These are the activations of a small neural network, seen along a few directions. Each row is one input.
In each table, some parts of the input vary, and every possible input appears once, in random order.
Descriptions start from the smaller parts, as in this example, which fits no table here: one of 3 separate values, together with either a single point or one of 11 places around a ring or (one of 4 places along a line, together with one of 8 places around a ring).
Shared parts are said once, and a part with two or three values counts as separate values.
In the rows, 128 means zero.

Other details of the inputs vary at random and push rows far along two fixed directions, the same in every table; ignore that.

Table:
row 1: [ 92  79 172  90 138 108 152 109 142 135 149]
row 2: [118 168 124 157 148 214  94 107 138 112 109]
row 3: [155 181 126 170 155 200 117  94 135 117 113]
row 4: [112 107 195 119 155 139 177  57 130 124 147]
row 5: [ 54  98 223 103 151 174 162  41 114 103 149]
row 6: [118  83 151 108 127  75 144 127 127 129 147]
row 7: [118  86 122  82 105  53 159 155 126 154 145]
row 8: [129 187 125 165 127 207 105 105  99 105 108]
row 9: [139 179 107 174 133 185  97 114 112 104 107]
row 10: [134  86 147 100 133  73 160 121 132 152 157]
row 11: [ 64  97 200  99 133 143 160  69 107 109 145]
row 12: [128 111 163 110 138 127 155 104 126 146 151]
row 13: [169 145  75 140 117  97 127 155 125 150 124]
row 14: [114 137 133 134 140 169 103 126 140 118 122]
row 15: [ 99  93 171 109 119 102 144 121 115 114 139]
row 16: [115  88 172 104 136 107 147 117 136 136 149]
row 17: [126  77 141 102 123  57 155 132 132 142 148]
row 18: [132 184 115 173 132 193 112  91  99 104 108]
row 19: [ 95 100 185 101 146 136 163  89 144 123 140]
row 20: [128 181 129 167 131 206 102 107 107 103 108]
row 21: [149 117 122 129 126  89 139 145 139 130 129]
row 22: [150 125  60 140  85  49 108 200 116 121 107]
row 23: [ 74  98 174  93 117 115 158  95 102 114 141]
row 24: [144 119 126 131 127  97 148 130 136 130 126]
row 25: [150 134  65 133  82  56 113 192 101 122 112]
row 26: [142 173 108 172 138 184  94 116 120 108 109]
row 27: [105 102 169  94 143 130 155  96 131 144 155]
row 28: [136  71 136  95 124  44 153 147 141 152 153]
row 29: [108 100 155  98 141 123 151 108 143 146 147]
row 30: [162 187 105 163 144 189 121  97 113 138 124]
row 31: [117 178 110 156 126 197  91 126 114 103 104]
row 32: [104  90 164 114 128  95 152 100 116 119 143]
row 33: [123 171  97 157 123 182  82 147 125 104 100]
row 34: [146 118  75 119 113  87 107 193 157 147 116]
row 35: [ 81  90 179 101 134 127 137 105 128 114 142]
row 36: [147 130  73 137  89  62 111 188 108 120 113]
row 37: [176 129  61 129 103  56 121 191 129 154 126]
row 38: [163 153  84 142 118 112 134 137 116 147 125]
row 39: [138 123  90 123 117 106  99 183 149 135 119]
row 40: [154 170 111 166 151 188 101 110 133 126 119]
row 41: [153 186 122 159 144 209 118  98 118 136 122]
row 42: [111  99 157 118 122 109 130 132 124 119 134]
row 43: [158 121  45 113  90  48 112 221 141 155 116]
row 44: [116  98 188 108 141 120 164 101 138 126 145]
row 45: [109 126 110 114  99 103 118 160 109 117 120]
row 46: [102  93 184 115 146 123 158  73 122 123 150]
row 47: [137 188 103 170 124 183 113 101  93 107 106]
row 48: [124  96 168 108 144 121 146 113 143 144 149]
row 49: [125 131 135 123 136 142 125 135 149 123 122]
row 50: [104  84 169  91 145 117 146 113 149 142 152]
row 51: [141 111 104 126 108  85 108 184 136 130 121]
row 52: [166 172  91 167 146 175 105 121 140 137 114]
row 53: [148 127  82 119 118 101 107 183 149 148 123]
row 54: [142 183 103 148 140 201 107 116 125 136 118]
row 55: [123 128 139 123 137 142 127 132 149 123 124]
row 56: [147 112 120 120 114  82 134 173 144 133 124]
row 57: [134 178 118 158 146 208 108 115 147 115 102]
row 58: [ 97 106 138 115 120 117 123 136 130 116 125]
row 59: [157 177 118 160 151 205 106 112 137 137 120]
row 60: [181 122  43 129  97  38 117 210 139 158 119]
Each input here is: one of 5 places along a line, together with either one of 2 separate values or one of 10 places along a line.
Q: The inputs of row 3 and row 4 match in every part but the place on the line of 5. If row 21 is changed in the same way as row 3 into row 4, which row does it become?
A: row 24
Q: Change only the place on the line of 5 in row 52. List by row number the other rows that result.
A: row 28, row 34, row 48, row 50
Q: List by row number the other rows that have the place on the line of 5 in common with row 5.
A: row 1, row 2, row 7, row 11, row 19, row 23, row 29, row 34, row 43, row 57, row 58
Q: Change only the choice among 2 separate values in row 49. List by row number the other rows that result.
A: row 55
Q: Change only the place on the line of 10 in row 6. List by row number the other rows that result.
A: row 9, row 10, row 25, row 26, row 28, row 30, row 36, row 37, row 40

Table:
row 61: [ 93  86 246  99 179 158 193  14 131 130 173]
row 62: [135 174  94 158 120 164 101 129 104 114 111]
row 63: [150  90 100 100 124  66 128 183 167 166 138]
row 64: [163 158 105 152 149 168 108 134 154 143 121]
row 65: [122 153 110 129 126 166 109 139 130 129 117]
row 66: [ 94 128 126 139 108 140  87 162 125  84 100]
row 67: [161 126  71 133  96  57 120 188 124 134 115]
row 68: [160 165  91 160 124 144 110 138 120 126 111]
row 69: [172 112  69 120 112  55 115 207 159 155 123]
row 70: [ 79 147 155 148 131 197  92 114 123  73 102]
row 71: [158 153 100 141 150 171 106 140 165 152 120]
row 72: [133 166  92 137 123 171  95 151 130 129 110]
row 73: [135 191 123 176 142 214 115  80 105 111 112]
row 74: [115 112 121 106 106  95 131 151 116 131 131]
row 75: [108  37 187  73 119  12 198 115 124 144 170]
row 76: [130 195 134 177 152 233 115  61 103 107 115]
row 77: [145 105 126 123 119  74 147 142 127 140 138]
row 78: [ 83  44 178  67 106  21 182 119 103 131 166]
row 79: [168 120  81 131 112  64 124 187 146 144 122]
row 80: [ 56  98 250  91 162 188 184   8 104 116 165]
Q: Describe the family of inputs behind these rows.
A: one of 2 separate values, together with either a single point or one of 9 places along a line
Q: The inputs of row 76 and row 73 match in every part but the choice among 2 separate values. If row 72 is changed in the same way as row 76 into row 73, which row does it become?
A: row 65
Q: Change only the choice among 2 separate values in row 79. List by row number the other rows that result.
A: row 61
